A small network was shown many inputs. Here are its activations along a few directions, one row for each input.
In each table, some parts of the input vary, and every possible input appears once, in random order.
A made-up example of a description, with smaller parts first: one of 3 separate values, together with either a single point or one of 11 places around a ring or (one of 6 places along a line, together with one of 8 places around a ring).
Shared parts are said once, and a part with two or three values counts as separate values.

Other details of the inputs shift rows strongly along three fixed directions, in all tables alike. That doesn't count.
To show where, the next rows are all for the same input, with only those details redrawn:
[ 19.1 -21.1  23.6  38.2 -64.0  -8.4   9.4  42.2  19.9 -60.8 -21.4  -4.5]
[ 19.0 -21.5  23.9  38.2 -64.4  -8.4   8.9  42.4  20.1 -61.0 -21.9  -4.4]
[-18.7   0.0 -53.5 -23.4  -6.4 -31.1  -4.6   5.1   0.9  66.1  16.4 -45.2]
[ -3.2  65.1 -17.3   2.6  13.9   8.5  17.2 -16.4 -18.1 -14.1   1.8  16.7]
[ 18.9 -21.6  24.1  38.4 -64.3  -8.6   9.2  42.2  19.7 -61.1 -21.2  -4.3]
[ -3.2  65.0 -17.3   2.6  14.1   8.5  17.3 -16.3 -18.1 -14.1   2.0  16.9]
[-18.6  -0.2 -52.7 -22.7  -7.0 -31.2  -4.8   5.4   1.1  65.4  16.4 -45.1]
[-14.7  23.8  43.6 -14.9   7.7   0.4 -26.9  12.1   5.6 -65.3 -15.9  23.6]

Table:
R1: [ 26.8 -32.7  26.1  29.3 -68.5  -4.5   1.6  24.4  30.0 -56.8  -8.8  12.5]
R2: [ 48.3   8.9 -41.4  54.2 -58.5   7.8  65.4   0.5 -13.8  46.3   5.0 -14.5]
R3: [ 43.4   0.2 -44.9  64.2 -47.2   5.4  69.8  -0.8 -32.6  31.3  -7.7 -33.1]
R4: [ 10.3  63.2   5.8  -6.2   7.8  20.0  22.8 -12.3 -29.7   5.9   1.9  23.0]
R5: [  4.0  55.2 -16.9  10.3  20.5  10.2  12.3 -28.5 -13.7 -11.7   3.4  20.6]
R6: [ 16.4  28.3  -5.5   9.5  43.3  27.5  29.5 -27.8 -19.2   2.4  -8.8  30.0]
R7: [-14.4  13.7 -21.9 -20.8  70.5   2.0 -14.6 -32.9 -14.5  -0.9   6.0   7.0]
R8: [ 16.4  34.0 -22.5   3.4  27.4  15.6  19.2 -36.9   0.5 -10.5  23.4  44.8]
R9: [ -8.7  -1.3  33.8  -4.7  30.5   5.8 -31.2  -7.0   8.2 -59.3 -19.8  31.1]
R10: [ 42.5 -10.1 -48.4  64.4 -39.0   9.9  70.7  -2.8 -15.6  40.6  -8.5 -12.6]
R11: [-14.7 -50.3  32.0 -34.3 -24.0 -32.2 -39.2  43.6  11.6  28.3  -6.8 -39.7]
R12: [-17.7 -73.6   9.1 -30.3  -6.6 -38.5 -56.1  22.2  39.8  18.7   6.5 -23.3]
R13: [  7.4  -8.5  56.1 -14.1  31.7  16.6 -16.8   0.3  11.2 -37.6 -11.1  46.8]
R14: [ -1.6  20.9  64.8 -31.0  -6.8  11.7 -19.8   9.7  -4.4 -42.8  -9.1  36.6]
R15: [-15.3   1.6 -52.9 -29.6 -10.7 -28.6  -5.4   3.0   4.0  68.4  21.8 -41.0]
R16: [ 33.1  22.1   7.6  49.1 -36.8  14.5  52.0  11.2 -35.0 -30.0 -20.5  -6.6]
R17: [-26.0  49.6 -15.5 -35.4  38.3   0.3 -15.0 -18.8 -17.5   3.0  -2.2  -0.1]
R18: [-10.5  22.1 -16.8 -22.1  64.0   0.4 -15.8 -30.0   0.7   7.4  15.7  21.7]
R19: [-18.8  29.4 -14.3 -20.5  55.8  -2.8 -19.6 -31.1  -5.5   9.7  11.6  22.0]
R20: [ 46.1   5.5 -44.0  60.1 -51.5   9.7  67.6  -0.5 -21.5  37.9  -8.4 -24.8]
R21: [  6.6 -10.6  55.9 -21.5  23.8  16.2 -15.8  -4.6  13.1 -37.0  -4.1  54.7]
R22: [ -9.1 -62.6  35.9 -43.9 -28.8 -27.7 -47.5  25.6  24.0  31.0   2.0 -21.1]
R23: [ 34.7  11.4 -27.5  46.5 -32.9  10.4  43.3 -14.8   4.5 -17.5  11.7  31.8]
R24: [-17.0 -57.9  11.9 -34.9 -18.2 -37.3 -55.6  25.2  35.4  15.3   3.3 -32.6]
R25: [ -8.9  11.3  39.8 -10.2  18.1   5.8 -33.4  -2.5   5.4 -63.7 -23.0  20.1]
R26: [-83.7 -73.7  46.6 -15.0  -8.4  38.4 -27.4  19.6  42.7  43.4  43.7 -68.5]
R27: [ -6.3  57.0 -21.8   3.9  20.8   9.7  18.9 -19.6 -33.2 -24.0  -7.3   3.5]
R28: [-15.5 -32.8 -60.3  -7.6  18.7 -29.1  -7.6 -11.2  -7.2  59.9  12.2 -43.7]
R29: [ -2.7 -32.1 -36.1 -20.5  26.2 -16.6   1.8  -5.9   3.1  86.9  15.6 -24.3]
R30: [ 11.1  52.5   4.5   6.3  20.6  18.7  19.2 -24.0 -27.9   7.3  -2.9  22.9]
R31: [-13.8 -76.0  28.0 -24.7  -2.9 -30.7 -42.4  28.3  23.1  34.1  -6.9 -22.6]
R32: [-23.0  35.0 -15.8 -25.6  50.7  -1.4 -20.3 -31.8 -24.6  -0.9   0.0  -3.7]
R33: [ -4.8  19.2  64.1 -18.5   8.6  12.6 -19.9  13.8 -13.8 -50.9 -29.1  18.2]
R34: [ 41.6 -14.2 -48.8  68.8 -34.3   5.9  72.4  -4.1 -27.3  32.8  -7.8 -20.3]
R35: [-11.1  26.4   4.6 -31.0  52.1   7.7  -9.9 -28.9 -13.7  34.4   8.4  28.7]
R36: [ 21.3 -22.8  24.8  23.6 -76.8  -6.2   9.7  36.3  25.1 -59.5 -10.3   8.4]
R37: [-12.7 -83.7   1.2 -26.9   8.7 -32.5 -51.0  22.4  37.2  12.4  -3.0 -34.2]
R38: [ 34.0 -66.0  37.5  46.7 -30.1   5.1  19.3  30.4   8.7 -52.1 -32.5  -0.2]
R39: [-68.5   5.7  54.9  19.8  18.1  91.7 -25.0   2.7  18.4 -67.7  37.8  11.0]
R40: [ -7.1  23.1 -15.7 -28.0  59.2   3.0 -17.2 -31.0   3.8   9.2  21.0  26.8]
R41: [-11.3  23.4   5.0 -38.3  43.3   7.3  -9.3 -33.1 -11.8  34.4  14.8  36.4]
R42: [-19.3  -0.2 -53.7 -23.7  -6.3 -31.4  -5.1   4.9   0.7  66.9  16.7 -45.6]
- The inputs of R32 and R3 match in every part but one. If R1 is changed in the same way as R32 into R3, which row does it become? => R22
- Describe the family of inputs behind these rows. => one of 2 separate values, together with either a single point or (one of 4 places along a line, together with one of 5 places along a line)
- Change only the choice among 2 separate values in R33. List by row number the other rows that result. => R17
- Change only the place on the line of 5 in R37. List by row number the other rows that result. => R7, R8, R18, R40
- Change only the place on the line of 5 in R42. List by row number the other rows that result. => R15, R17, R27, R36

Table:
R43: [ -6.8 -56.1 -20.9 -25.5  14.3 -31.0 -18.3  10.0  24.5  69.4  11.7 -26.4]
R44: [ 32.1  24.2  36.9  37.3 -48.3  16.0  30.1   9.4 -18.3 -64.8 -24.9  21.5]
R45: [-33.8 -56.7   2.0 -41.5   0.6 -43.7 -60.4  34.1  27.0  12.8  -4.9 -50.4]
R46: [-10.4  45.0 -37.1 -25.4  72.2   5.1   9.9 -38.1 -39.0  53.9   5.8   2.4]
R47: [ 32.5 -63.5 -15.7  32.0 -43.1 -14.3  15.8   7.7  13.3  23.1  -0.9 -19.3]
R48: [-22.1 -45.7  26.7 -47.3 -15.1 -39.9 -43.8  43.7  20.9  31.9  -9.5 -41.0]
R49: [-27.3 -50.1   3.3  54.0 -51.6  39.6  24.8  29.2  15.5  17.2  18.8 -57.8]
R50: [-30.6  12.3  31.8 -31.8  37.7  -9.3 -45.3  10.4  11.2 -48.2 -17.1   7.9]
R51: [-16.4  61.1 -51.4 -22.3  54.2   4.5   1.2 -41.5 -12.6  28.5  27.3  19.1]
R52: [-22.4   3.4  32.6 -31.4  30.1  -3.5 -49.3  -6.1  15.5 -52.7   1.0  30.0]
R53: [ 13.7  38.4 -53.8  -0.3  -8.7   0.8  37.3 -18.0 -13.3  68.7  23.3  -0.2]
R54: [ 22.0 -34.1 -10.0  17.6 -61.7 -19.2  21.2  35.0  24.7  28.6   3.4 -15.7]
R55: [ 24.7 -58.9 -13.2  29.4 -38.9 -17.2  18.1  15.5  -5.1  18.0 -16.5 -36.2]
R56: [ 31.4  59.4 -38.4  35.3 -25.2  12.0  63.3  -8.9 -31.9  23.6   1.1  -0.6]
R57: [ 24.2  24.8  11.5  51.6 -28.2  14.5  23.3   7.1  -6.7 -83.1 -23.0  17.2]
R58: [ 22.9  22.5  11.2  49.3 -31.5  14.1  22.0   0.9  -9.9 -84.1 -23.2  15.9]
R59: [-11.2  14.0  58.6 -38.4  12.2   3.6 -39.3  -0.5   6.6 -38.8  -5.1  40.5]
R60: [ 37.2   1.2  29.8  51.9 -15.1  21.0  33.2   4.6 -17.7 -65.0 -33.4  26.5]
R61: [-19.8  16.9  57.1 -43.3  17.6  -1.2 -42.5   6.9  -8.8 -32.4 -19.1  13.7]
R62: [-56.6 -58.9  -7.2 -18.3  -0.1  29.1 -17.0   5.5  31.1  68.6  53.7 -53.6]
R63: [-21.2   1.8  33.7 -31.7  25.4  -2.7 -49.1 -12.1  13.4 -57.3  -0.1  29.5]
R64: [ 14.9 -41.3 -34.3  31.0 -47.8 -23.1  15.2  28.8  34.0   8.5   8.2 -21.6]
R65: [-12.7  47.2 -37.1 -25.6  75.0   2.1  15.0 -35.8 -33.9  56.2   5.0   3.6]
R66: [-10.5  12.5  59.0 -39.5   9.0   3.9 -40.0  -6.5   3.6 -41.6  -5.1  39.8]
R67: [  1.3  48.1 -32.1 -17.8  67.1  15.1  11.7 -46.8 -22.0  42.4  15.9  29.8]
R68: [ 44.9  32.7 -43.1  50.6  -0.1  23.7  63.1 -34.4 -22.1  16.8   7.7  25.5]
- The inputs of R43 and R65 match in every part but one. If R54 is changed in the same way as R43 into R65, which row does it become? => R48
- Describe the family of inputs behind these rows. => one of 2 separate values, together with either a single point or (one of 3 separate values, together with one of 4 places along a line)
- Change only the choice among 2 separate values in R60. List by row number the other rows that result. => R68
- Change only the choice among 3 separate values in R66. List by row number the other rows that result. => R47, R63
